Each row below holds a small network's activations on one input, seen along a few directions.
Each table varies a few parts of the input and shows all the possible inputs, shuffled.
Descriptions start from the smaller parts, as in this example, which fits no table here: line(6) and (point or ring(9) or (values(3) and ring(5))).
Shared parts are said once, and a part with two or three values counts as separate values.

Other details of the inputs shift rows strongly along two fixed directions, in all tables alike. That doesn't count.
To show where, the next rows are all for the same input, with only those details redrawn:
[ 13  10  -8   9   3   7 -44   7   2   4  -7 -23  -2]
[ 13  10  -8  10   3   7 -45   8   2   5  -6 -21  -2]
[ 13  10  -8   9   3   7 -45   7   2   5  -6 -22  -2]
[  7   5  -4 -22   8  15  15 -17  13  -4 -14 -31  -4]
[  7   5  -4 -22   8  15  15 -17  13  -4 -14 -30  -4]
[  4 -16   6  20  -6 -12 -24  25 -12   2  27  30   1]

Rows:
row 1: [-15  -5   1  29 -15 -10 -14  39 -17   3   7  34   4]
row 2: [ -8 -12   8 -15  -1  -7  34 -15   2  -2  18  24  -1]
row 3: [ 15  14 -14  17   7   0 -43  -2   2   3 -10 -16   0]
row 4: [ -4 -14   6 -14   2 -11  34 -11   7  -3  17  24  -2]
row 5: [ -1 -19  10 -16   2  -4  34  -3  -1  -4  17  19  -1]
row 6: [  3  10  -6 -27  12   9  11 -28  13   1 -11 -25  -2]
row 7: [  4 -22   7  -5   1  -2  40  -3  -3 -13  10  15   1]
row 8: [-19  -8   8  -3 -10   1  49  13  -4 -10  -4  15   1]
row 9: [-16 -10  13 -15  -6  -6  41   7   1   1   7  19   5]
row 10: [ -1 -17   8  -9   4  -4  39 -11  -5 -12  13  19   1]
row 11: [ -4  13  -3 -24   9  14  12 -30  12   5 -13 -24  -4]
row 12: [  2  10  -4 -18  12  16  17 -31   7  -1 -18 -26  -1]
row 13: [ -6 -14   6  -5   3  -4  39 -13  -1  -5  10  24  -1]
row 14: [ 15  13 -11  12   9   4 -44  -5  -3   4  -9 -19   2]
row 15: [  2  18  -7  10   2   7 -47  -5   2  11  -6 -18  -2]
row 16: [-14  -6   2  29 -12 -11 -15  36 -17   5  10  33   6]
row 17: [  2   9  -5 -14   9  15  18 -29   9  -5 -19 -27  -2]
row 18: [ 12   5  -6 -17  10  13  18 -23  10 -10 -21 -32  -2]
row 19: [ -3 -13   9  -9   3  -2  39 -14  -7  -9  13  22   1]
row 20: [  5  17  -6  15  -1   6 -36  17  -1   3 -23 -29   6]
row 21: [  3 -11   3  27  -6 -15 -23  12 -17   0  24  36   5]
row 22: [ -3  21 -11  15   0   8 -36  15  -2   8 -22 -25   6]
row 23: [-23  -8   9 -13  -5  -5  42   8   1   2   8  19   4]
row 24: [ 12   5  -5 -21  14  14  16 -25   7  -7 -20 -30  -2]
row 25: [ -3  13  -6 -22   8  11  14 -30  18   3 -16 -24  -5]
row 26: [ 19   8  -9  14   7   8 -41   4  -5   1 -11 -22   1]
row 27: [ 19   9 -12  18   5   5 -39   6   2   0 -14 -20  -1]
row 28: [-18   5   6  25 -28 -34 -17  20 -14  17  18  30  -8]
row 29: [ -2 -19   9 -15   0  -7  35  -7   3  -6  16  20  -1]
row 30: [  5 -14   4  19  -5 -20 -25  19  -6   5  25  35   0]
row 31: [ 13  10  -8   9   3   7 -44   7   2   4  -7 -23  -2]
row 32: [  8   7  -8 -16  11  11  17 -27  10  -8 -17 -28  -1]
row 33: [ -1 -12   6  29  -4 -10 -22  14 -18   2  23  34   4]
row 34: [ -4  30 -10  20 -16 -12 -34   1  -6  14 -23 -25 -10]
row 35: [  4 -22   9  -6   2   1  39  -2  -6 -14  10  14   0]
row 36: [  8   6  -7 -22   8  11  15 -18  18  -2 -17 -28  -6]
row 37: [-16  21  -5 -20  -4  18  25  -4  16   0 -31 -35  -3]
row 38: [  9 -16   3  27  -3 -17 -21  20 -12  -1  20  34   2]
row 39: [  0  14  -4 -26  10  11  10 -31  11   4 -10 -23  -3]
row 40: [ -5  14  -3 -15  -1  16  29  -3   9  -9 -35 -36  -1]
row 41: [  5 -17   4  21  -8 -14 -23  24  -9   2  26  30   2]
row 42: [ -6 -10   6  22  -8 -14 -26  12 -10   7  27  35   2]
row 43: [-16 -12  15 -12 -10  -5  45  13   2  -7   5  12   2]
row 44: [-11 -13  13  -4  -7  -3  47  13  -4 -13  -1  11   4]
row 45: [-27  -6   6 -12 -12  -1  44  12   1   0   1  21  -1]
row 46: [-27  -6   6 -12  -8  -2  43  10   1   2   5  21   2]
row 47: [ -3 -13   8 -11   4  -4  37 -16  -7  -5  14  23   2]
row 48: [ -8 -10   7 -15   1  -9  34 -15   5   0  17  27  -2]
row 49: [  4  -9   1  27  -4 -17 -23  12 -14   3  22  38   3]
row 50: [ -2 -18  11 -16   2  -5  35  -6   0  -6  17  20  -2]
row 51: [ -1  14  -2 -19   5  15  24 -10   8  -3 -31 -34   4]
row 52: [ 13  13  -8   4   6   3 -49  -1   2   9  -6 -19  -1]
row 53: [ -3  -8   5  19  -6 -14 -27  12 -13   7  29  36   2]
row 54: [  1 -12   3  19  -6 -19 -26  15  -8   4  29  34   3]
row 55: [ -4  21  -6  12 -10   6 -36  22   5   7 -21 -26   1]
row 56: [ 18  10  -8  14   6   7 -42   2  -4  -1 -12 -22   0]
row 57: [  1 -11   5  18  -5 -16 -26  16 -11   4  29  34   2]
row 58: [ -7  14   0 -24   2  12  22  -8  16   0 -26 -37   2]
- The inputs of row 23 and row 22 match in every part but one. If row 52 is changed in the same way as row 23 into row 22, which row does it become? => row 24
- What is each input in this table made of? => values(2) and (point or ring(8) or (line(4) and line(5)))
- Which other rows does row 31 become when the values(2) part takes its other values? List them by row number. => row 35
- Which other rows does row 46 become when the values(2) part takes its other values? List them by row number. => row 16

Rows:
row 59: [  3 -15   7   1  -2  -6   9   7  -2  -5  12  16   0]
row 60: [-13  -4   5   7  -9  -8  13  14  -4   0   5  18   3]
row 61: [  0   1  -2 -11   9   9  15 -18   4  -2  -5  -7  -1]
row 62: [  9  16 -11  10   6   8 -49   0   1   7  -8 -19   2]
row 63: [  7  -3   0 -11   5   5  17 -10   4  -6  -7 -13  -1]
row 64: [-11   7   2 -13  -4   6  20  -2   4   1 -11 -14  -1]
row 65: [  4   0  -1 -10   6   7  16 -17   2  -6  -6  -9   0]
row 66: [-11   8   1 -11  -3   7  21  -3   7   2 -14 -12  -1]
row 67: [ -2  21  -7  15  -5   3 -46  17  -2  11 -15 -22   2]
row 68: [  7  -1   0  -9   5   6  18 -13   3  -8  -7 -12  -2]
row 69: [ -5  -5   1  32 -13 -17 -28  36 -16   5  13  29   3]
row 70: [ 13   3  -5   9   2   2 -24   3  -2   0  -6 -14  -1]
row 71: [  7  17  -9  10   0  -7 -46  -9   2  13   0 -10  -4]
row 72: [  1 -12   5   6   1  -6   9   0  -8  -4  13  22   4]
row 73: [  1   1  -1 -18   7   8  14 -13   9  -2  -4 -11   0]
row 74: [-13  -5   5   7 -10  -7  14  13  -4  -1   5  17   2]
row 75: [  3 -14   7   1  -1  -7  10   7  -2  -4  13  18   1]
row 76: [ -1 -12   5  -2   0  -3   7   3  -2  -1  16  18   1]
row 77: [ -6   6  -2  -9  -3   5  23  -1   4  -4 -16 -13  -3]
row 78: [-15 -12  10  16 -13 -15   5  26 -12   4  18  39   4]
row 79: [  0   2  -1 -16   7  10  14 -17   6  -3  -4  -9  -1]
row 80: [  7   0   0 -10   7   6  18 -13   3  -8  -7 -12   0]
row 81: [ -1   6  -2 -16   2  -3  11 -27   9   4   1  -6  -8]
row 82: [ 11   9  -8  10   3   3 -42   8   3   6  -5 -16   1]
row 83: [ -4 -18   8   9   0 -10   9   6 -11  -1  24  38   4]
row 84: [  8   5  -5   4   2   4 -26   4   4   3  -3 -13  -1]
- What is each input in this table made of? => values(2) and (point or line(4) or ring(8))
- Which other rows does row 84 become when the values(2) part takes its other values? List them by row number. => row 82
- Which other rows does row 69 become when the line(4) part takes its other values? List them by row number. => row 60, row 67, row 78
- Which other rows does row 68 become when the ring(8) part takes its other values? List them by row number. => row 59, row 61, row 65, row 70, row 76, row 79, row 84
